A small network was shown many inputs. Here are its activations along a few directions, one row for each input.
Each table varies a few parts of the input and shows all the possible inputs, shuffled.
Descriptions start from the smaller parts, as in this example, which fits no table here: line(4) and (point or ring(9) or (values(3) and ring(5))).
Shared parts are said once, and a part with two or three values counts as separate values.
(in the rows, 128 means zero)

Other details of the inputs vary at random and push rows far along two fixed directions, the same in every table; ignore that.

Rows:
row 1: [144 152 148 145 113 107 149 133 147 143  69 110 144 137 152 140  63]
row 2: [ 90  81  53 112 162 184  81 113 136  82 212 147 114 116  94 117 204]
row 3: [142  82 173 197 124  35 224 163  78 101  42 100 147 179 130 113  79]
row 4: [132 192 197 120 115 137 142 164 123 157  92  80 143 113 152 106 111]
row 5: [179 213 130  82 154 139  79  76 170 197 143 129 111  92 138 166 109]
row 6: [ 78  12  83 130  99 126 102 159 127  58 177 161 152 136  93 115 194]
row 7: [107  71  73  79 127 158  79 114 147 103 210 160 115 115  83 129 204]
row 8: [ 95  74  57 111 119 189  71 126 155  87 203 170 134 104 109 126 188]
row 9: [105  76  66 117 137 184  91 149 136  93 226 183 116 121 118 121 192]
row 10: [ 70  16  70 142 108 159 104 133 141  43 173 146 145 147  96 104 215]
row 11: [135 239 173  89 119 181  82 127 146 216 142 116  94  70 164 131 133]
row 12: [126 184 203 117  94 139 126 155 125 151  85  84 156 117 141 104  92]
row 13: [136  93 173 186 111  44 231 159  81  98  30 111 142 196 147 125  96]
row 14: [110  78  76 111 129 162  96 123 125 101 230 182 112 131 101 135 225]
row 15: [176 221 108 121 171 164 103  88 144 189 163 141 103  85 167 148  86]
row 16: [160 220 107  94 175 159  90 105 152 189 153 129 105  86 147 159  74]
row 17: [119  93 175 186 103  59 209 161  98  85  28 118 150 189 131 112  67]
row 18: [ 77  16  73 152 128 168 137 149 120  49 192 173 129 154 103  97 220]
row 19: [171 166 174 165 133  79 177 117 117 149  69 117 129 164 144 152 106]
row 20: [157 215 114  75 157 145  84 100 168 185 147 138 104  81 159 147  76]
row 21: [132  90 174 176 125  31 225 149  79  95  21  79 147 187 111 133  86]
row 22: [ 71  22  63 136 144 161 126 143 115  53 177 149 130 140  74 101 201]
row 23: [ 85  14  75 111 120 154 113 162 138  55 172 151 134 135  81  98 181]
row 24: [ 78  73 124  73 100 176  80 175 137  85 168 104 150  97  85  77 198]
row 25: [ 85  23  69 149 128 167 133 160 117  40 188 175 128 148  99 105 213]
row 26: [ 84  14  94 136  97 137 119 137 109  56 186 173 137 164  71 117 214]
row 27: [178 214 113 104 158 133  96  89 123 208 172 145 104  89 173 156  96]
row 28: [130 229 163  78  92 175  57 118 165 213 125 104 113  62 156 137 119]
row 29: [177 221 131 103 153 137 101  87 142 197 175 150 105 104 178 174 112]
row 30: [159 212 115  89 129 137  75  87 156 199 149 141 122  88 175 170  92]
row 31: [148 163 158 160 128 120 166 117 132 133  67 125 135 149 151 137  60]
row 32: [ 70  79 113  89 120 175  85 180 110  83 176 102 145  97  73  85 205]
row 33: [164 207 116  69 150 137  85  87 158 197 148 135 108  87 163 158  89]
row 34: [147 160 144 134 146  76 167 124 101 150  68 102 126 141 139 147  74]
row 35: [147 170 137 148 160 111 170 123 123 133  64 101 124 134 132 140  67]
row 36: [129  85 179 181  84  39 214 141 109  96  11  89 158 193 115 133  96]
row 37: [173 217 129 101 133 138  69  75 169 199 144 135 125  94 150 177 113]
row 38: [131 107 172 203 130  76 229 139 110  84  31  93 137 199 150 112 104]
row 39: [157  86 182 206 117  35 227 142  77 104  26  90 146 194 109 120 105]
row 40: [117  84 164 191 100  76 211 139 125  93  13  94 162 180 135 114  82]
row 41: [104  69  84 105 115 163  72 116 125  98 232 185 129 125 106 137 199]
row 42: [130  79 175 159 117  42 208 159 114  94  22  92 151 174 120 116  74]
row 43: [129 237 156  73 135 174  71 122 141 212 130  94  95  60 135 135 119]
row 44: [157 209 116  88 163 169  95  76 181 189 142 130 109  87 161 144  84]
row 45: [142  88 163 197 123  64 223 165  90 100  42  97 142 179 129 107  71]
row 46: [127  91 166 174 135  39 213 163  88  95  27  89 147 175 112 125  74]
row 47: [ 92  12  98 144 102 137 108 137 111  54 181 172 143 163  68 118 223]
row 48: [ 78  17  73 123 129 159 113 132 143  43 171 139 130 144  87  93 208]
row 49: [163 214 112  86 162 168  92  87 178 179 139 132 108  82 156 150  80]
row 50: [159 166 151 175 153 103 177 102 119 143  81  95 121 149 160 122  84]
row 51: [157 223 127 116 155 172  86  66 167 181 154 141 111 109 173 152  92]
row 52: [ 93  25  80 132 133 128 113 143 102  60 173 145 133 147  51 122 223]
row 53: [183 220 122 108 156 135 102  75 133 209 174 139  99  97 150 161 109]
row 54: [141 169 139 137 154  87 161 136 114 139  72 107 121 133 135 137  64]
row 55: [ 72  71 122  94  76 176  73 177 135  84 170 111 165 101  95  86 204]
row 56: [152 219 114  95 136 144  74 100 167 188 148 144 119  82 171 158  80]
row 57: [162 216 126 105 143 170  84  98 162 189 159 155 116  99 166 156  69]
row 58: [125  79 188 190 102  45 213 159  95  88  27 113 160 194 128 120  70]
row 59: [108  66  76  79 128 153  75 119 142 102 215 160 122 109  99 131 197]
row 60: [149  80 181 199 113  27 236 148  69 102  36  89 146 191 128 121  91]
row 61: [163 229 118 106 161 148  98 108 149 187 165 159 100  95 181 155  91]
row 62: [115 126 209 163  88  95 184 171  88 143  39  68 126 135 122  87 117]
row 63: [169 216 113 123 171 165 107  76 148 199 166 139 104  90 172 141  91]
row 64: [155 216 126 114 151 178  93  73 165 191 154 154 115 101 171 150  81]
row 65: [ 88  17  85 141 123 130 126 169 107  55 195 177 134 150 101 111 209]
row 66: [157 163 146 159 144  83 170 135 105 148  87 119 121 135 154 125  67]
row 67: [150 148 164 143 105  73 156 114 130 146  68 104 147 146 152 156  83]
row 68: [ 85  27  76 123 129 127 125 142 101  62 179 146 126 149  55 120 214]
row 69: [162 215 126  96 138 146  82  84 141 197 161 159 114 101 173 166  86]
row 70: [123 131 207 156 103  95 185 181  89 125  53  53 159 137 125  78 104]
row 71: [ 82 108 115  58  98 198  49 148 151 133 185 127 106  72  95  98 207]
row 72: [ 73 107 125  85  82 210  45 149 134 130 203 153 114  85 101 100 212]
Description of these inputs: ring(6) and (values(2) or line(10)).
Question: Changing only the ring(6) part turns row 41 into row 59. The same change can be made to row 69. Which row results?
Answer: row 33
Question: Changing only the ring(6) part turns row 20 into row 56. The same change can be made to row 23. Which row results?
Answer: row 1
Question: Change only the ring(6) part in row 32. List by row number the other rows that result.
Answer: row 4, row 12, row 24, row 55, row 70
Question: Which other rows agree with row 15 in the ring(6) part? List them by row number.
Answer: row 3, row 27, row 39, row 45, row 50, row 53, row 60, row 62, row 63, row 66, row 70
Question: Change only the values(2) part in row 72. List by row number the other rows that result.
Answer: row 12
Question: Change only the values(2) part in row 55. List by row number the other rows that result.
Answer: row 28

Rows:
row 73: [125  87 149 142 117  77 187 136 120 100  68 114 133 166 114 120 109]
row 74: [109  77 132 168 127 113 177 154 122  82  82 108 156 158 123 100  95]
row 75: [164 223 141  95 151 125 105  77 160 202 117 132 108 101 172 171  68]
row 76: [162 194 140 118 145 110 116  84 161 173  91 114 140 113 158 166  50]
row 77: [157 224 108 111 167 166  92  83 165 175 142 121 124  86 170 139  69]
row 78: [159 228 141 102 158 158 110 111 150 190 134 138 101  91 180 136  60]
row 79: [156 191 105  92 169 154  75  93 133 174 190 149 102 100 125 159 142]
row 80: [140  82 148 162 132  73 178 144  93  98  92 108 141 169 110 119 145]
row 81: [ 76  69 106 108  97 203  67 143 129 103 211 151 117  99  84  97 244]
row 82: [ 92  36  66 130 130 163 112 136 108  80 198 155 109 127  77 110 221]
row 83: [143 225 157  64 125 143  85 123 147 207 118 103 112  75 157 137  87]
row 84: [173 221 117 108 166 154 103  74 162 185 132 109 120  95 160 154  64]
row 85: [117  73 142 161 111  75 172 138 104 104  74 125 133 161 106 134 130]
row 86: [126 119 161 173 133  90 193 156  91 116  80 110 136 166 129 119  99]
row 87: [176 237 147 114 139 116 100  84 140 208 137 139 108 112 169 176  74]
row 88: [165 196 144 145 153 113 145 111 117 168 119 110 125 119 168 132  97]
row 89: [122  92 155 157  96  94 181 136 120 100  65 135 142 175 141 125 105]
row 90: [ 97  24  73 119 120 135  89 136 110  77 225 171 139 130  90 127 231]
row 91: [125  91 142 145 118  82 182 142 135  90  62 107 143 163 110 127 108]
row 92: [112 108 134 168 131 107 185 149 125  83  59 101 139 157 133 107 106]
row 93: [140 145  81  82 147 162  66  91 171 143 193 149 129  92 120 145 127]
row 94: [164 201 122 106 157 159  87 120 131 182 196 150 113  83 166 137 115]
row 95: [114 121 199 162  95 105 173 153  97 112  67  87 144 160 111 108 137]
row 96: [137  79 154 171  94  80 176 146  98  99  98 134 157 175 134 128 137]
row 97: [174 220 129  92 155 124  98  87 139 197 160 138 110 102 139 169  99]
row 98: [104  85 137 164 126 115 184 166 125  83  76 110 142 160 127 106 112]
row 99: [107  49  76 121 109 144  78 132 120  93 234 177 129 128 109 125 221]
row 100: [113  78 137 163 124 113 171 164 118  74  81 116 153 152 121  96  86]
row 101: [141  78 148 154 116  62 181 143  99 101 100 113 147 167 108 123 138]
row 102: [ 89  63 100  79 102 154  64 166 107 102 223 137 136  87  91 103 226]
row 103: [115 153  76  95 157 192  77 104 149 139 205 159 102  88 144 121 157]
row 104: [152 225 178  89 124 109 109 133 115 200 101  91 122  92 143 147  80]
row 105: [115  87 143 152 116  81 173 139 131  91  56 112 147 163 121 138 107]
row 106: [ 69  48  77  74 100 176  51 164 136  84 202 134 150  93  75  96 201]
row 107: [123 110 195 161  92 106 166 152 103 113  87  85 151 148 124 101 152]
row 108: [147 150 158 145 132  73 158 116 107 146  83 119 133 151 131 159  92]
row 109: [177 188 146 138 153 108 148 102 115 174 121 104 120 125 155 146 101]
row 110: [129  98 143 166 134  89 187 138  85 101  91 105 129 169 106 126 128]
row 111: [ 84  46  69 106 109 163  79 127 141  83 212 182 115 128 108 119 203]
row 112: [166 195 157 137 115 116 136 103 137 184  92 140 120 128 165 160  79]
row 113: [150 219 128 103 162 167 107 102 155 194 149 136 102  93 178 139  81]
row 114: [ 82  98 110  91 107 210  63 131 148 114 206 147 119 100 106  98 219]
row 115: [103  90  59 102 146 190  83 120 149  96 207 151 113 107 105 126 193]
row 116: [159 230 117 116 162 159 100  92 142 199 147 133  95  84 164 144  99]
row 117: [111 152 107  60 115 175  45 138 134 171 196 137 106  57 112 128 172]
row 118: [ 97  47  55 105 144 173  73 122 145  70 204 157 136 119  82 114 196]
row 119: [109 148 111  88 117 213  43 109 169 143 197 131 138  85 119 111 172]
row 120: [142 125 158 169 134  93 182 150 100 130  99 108 141 152 148 116 108]
row 121: [143 217 166  83 118 126 108 140 152 187  78  84 129  90 149 139  74]
row 122: [124 105 159 168 128  92 184 170  84  98  88 122 135 162 121 111 103]
row 123: [163 189 155 134 121 111 133 106 123 169 113 144 131 139 157 163  90]
row 124: [127  76 142 153 112  75 181 142 107 104  80 120 129 161  95 123 130]
row 125: [110  77 137 159  99  90 166 145 136  83  71 122 142 170 125 126 116]
row 126: [140 136 149 145 141  96 171 130 137 114  50  98 132 154 127 133  94]
row 127: [123 102 156 170 121 100 184 168  97 108  73 121 125 150 124 105 101]
row 128: [178 232 130 101 167 142  95  81 148 212 134 131  92  91 149 163  97]
row 129: [160 236 121 114 169 151 101  93 130 190 159 133 105  95 162 150  98]
row 130: [ 82  20  64 125 105 154  83 131 145  57 195 168 145 136  94 113 188]
row 131: [117 106 150 160 125 110 182 171 124  88  64 112 138 153 133 106  87]
row 132: [ 92  49  68 118 106 158  75 130 129  96 216 184 111 122  96 125 213]
row 133: [134 110 143 156 103 105 158 122 138 106  70 128 162 159 142 132  81]
row 134: [111  83 143 175 122 105 188 163  99 105  84 118 128 157 119 105 124]
row 135: [118  79 141 148 132  93 179 139 114  89  70 114 128 169 110 113 128]
row 136: [105 115 186 156  90 122 169 157 134 101  44  79 151 157 119  99 129]
row 137: [ 87  45  79 122 100 164 100 143 146  64 176 176 142 140 108 124 193]
row 138: [127 144  77  88 157 188  80  95 146 145 207 152  96  95 130 134 162]
Question: What do these inputs look like to the network?
Answer: line(6) and (values(2) or line(9))
Question: Changing only the line(6) part turns row 105 into row 76. The same change can be made to row 91. Which row results?
Answer: row 93
Question: Changing only the line(6) part turns row 81 into row 136. The same change can be made to row 134. Which row results?
Answer: row 98
Question: Change only the line(6) part in row 123. List by row number the other rows that result.
Answer: row 89, row 96, row 112, row 133, row 137
Question: Change only the values(2) part in row 95. List by row number the other rows that result.
Answer: row 104
